Each row below is a small network's average activation on inputs in which a field has the value named, seen along a few directions.
Related values have similar rows: they may be neighbours, one step apart, or belong to one group.
(in the rows, 500 means zero)
Strong random noise was added to every row along 4 fixed directions; ignore it. To show where, here is one row again and again, with new noise each time:
[476 603 382 557 469 555 606 489 680 285 375 781 648 366]
[531 403 488 450 380 464 537 434 502 479 615 499 551 584]
[610 645 503 345 441 478 494 394 537 344 557 643 620 414]
[272 366 532 739 661 688 507 704 776 347 512 326 324 508]
[551 310 629 467 446 466 522 479 469 542 729 223 443 638]
[613 392 530 451 361 422 613 407 459 506 616 459 603 566]


Values of LIBOD:
bekom: [757 584 675 389 587 446 400 447 320 512 680 273 450 607]
pelo: [509 460 593 288 503 444 363 395 416 462 683 334 398 594]
guzog: [346 443 444 489 492 515 448 480 495 575 426 519 509 468]
vini: [364 642 280 661 535 600 416 590 600 474 253 639 508 502]
sesir: [518 646 529 541 515 661 543 534 630 369 413 678 521 356]
vigim: [473 557 309 366 377 407 255 466 314 610 525 597 436 652]
nik: [609 509 572 290 382 430 481 376 374 533 575 648 553 469]
bubud: [510 442 623 689 570 577 671 591 650 369 473 329 486 412]
beb: [536 619 655 732 738 527 704 651 582 453 244 536 541 259]
pifu: [674 593 647 356 599 543 328 473 427 532 675 447 410 538]
seg: [390 535 495 624 559 579 571 510 573 474 478 301 465 409]
sif: [526 546 575 672 695 515 537 663 559 429 444 426 427 505]
lof: [463 604 439 193 502 410 328 428 444 416 604 568 484 443]
teb: [380 561 286 327 302 416 410 353 439 502 374 971 575 482]
rutu: [364 340 335 574 394 432 453 512 467 719 388 621 481 650]
sikof: [455 437 311 524 375 354 455 530 386 616 487 713 507 667]
ramur: [611 462 514 599 431 460 602 431 386 728 444 432 621 503]
tored: [527 561 434 335 432 517 459 413 450 627 526 530 576 432]
kemas: [546 451 548 461 530 523 491 541 446 596 485 537 439 636]
bukir: [277 613 348 483 544 571 411 521 602 363 426 602 488 360]
Each value of LIBOD is a pair of two hidden parts, and every pair occurs once (4 first parts, 5 second parts).
Q: teb and nik share the first part; teb and beb share the second. Which value has the first part of beb and the second part of nik?
A: kemas
Q: ramur and rutu share the first part; ramur and tored share the second. Which value has the first part of tored and the second part of rutu?
A: guzog
Q: vini and vigim share the first part; vini and seg share the second. Which value has the first part of seg and the second part of vigim?
A: bukir

Values of SIV:
gami: [356 377 210 547 214 485 595 339 572 546 473 681 646 648]
zin: [654 617 594 479 514 633 513 521 564 422 525 566 470 455]
vaz: [586 622 605 404 628 495 630 434 603 389 463 474 620 207]
levog: [620 639 632 400 597 508 524 451 363 516 483 658 602 473]
von: [339 153 444 666 519 556 536 652 570 502 666 278 343 780]
puga: [529 426 522 776 585 414 935 599 532 540 177 623 655 312]
zibam: [714 496 470 316 284 465 462 360 315 471 733 556 581 664]
vude: [617 577 637 539 589 565 623 432 491 583 403 370 584 275]
dof: [677 295 558 505 400 387 685 417 467 513 421 611 623 567]
sig: [554 581 523 247 517 463 395 467 490 375 552 608 470 367]
komez: [538 580 595 403 542 415 511 448 428 582 487 467 526 366]
pimo: [383 483 243 662 362 462 627 540 484 561 214 677 639 468]
zirug: [414 589 331 302 353 364 330 376 512 321 562 761 540 538]
piv: [330 534 403 660 580 531 601 711 532 497 327 549 463 488]
pivag: [314 149 263 715 248 376 449 547 369 707 405 583 485 938]
nop: [406 513 524 571 564 512 503 472 590 343 568 377 429 394]
zumu: [430 445 502 474 366 538 469 427 569 549 523 563 594 456]
zivu: [557 623 560 617 671 624 407 628 641 461 433 565 422 428]
pofav: [554 820 428 411 583 551 299 524 506 441 532 651 468 514]
pufi: [565 662 373 483 448 488 480 410 442 562 393 533 597 391]
Each value of SIV is a pair of two hidden parts, and every pair occurs once (4 first parts, 5 second parts).
Q: puga and komez share the first part; puga and piv share the second. Which value has the first part of piv and the second part of komez?
A: pimo
Q: levog and vude share the first part; levog and von share the second. Which value has the first part of von and the second part of vude?
A: gami
Q: zumu and dof share the first part; zumu and pufi share the second. Which value has the first part of pufi and the second part of dof?
A: pivag

Values of VETA:
rog: [416 466 322 361 331 478 410 397 429 472 666 505 458 679]
zalu: [471 420 469 430 366 480 433 474 450 538 584 637 458 733]
buv: [505 526 525 304 439 572 382 377 532 482 599 539 554 497]
tuv: [518 688 576 605 657 500 603 562 546 474 306 538 521 293]
geli: [633 550 456 661 493 476 745 563 530 495 183 753 743 378]
gifog: [733 523 514 274 268 253 475 250 135 765 639 605 666 582]
fep: [456 381 393 544 404 516 428 485 573 476 536 504 465 699]
sapep: [705 555 706 377 608 473 399 497 329 568 708 264 439 548]
pifud: [333 720 418 564 645 514 446 575 597 463 347 520 488 325]
gadi: [578 454 610 575 592 558 536 590 556 378 590 170 408 364]
bive: [417 375 704 480 674 557 525 567 623 424 556 325 330 379]
The values of VETA form a line.
Q: Going along VETA from pifud by way of its neighbour tuv, in what order are geli, gifog, sapep, bive met?
A: gifog, geli, sapep, bive
Q: List every value one step from rog, in the order listed.
A: fep, gadi
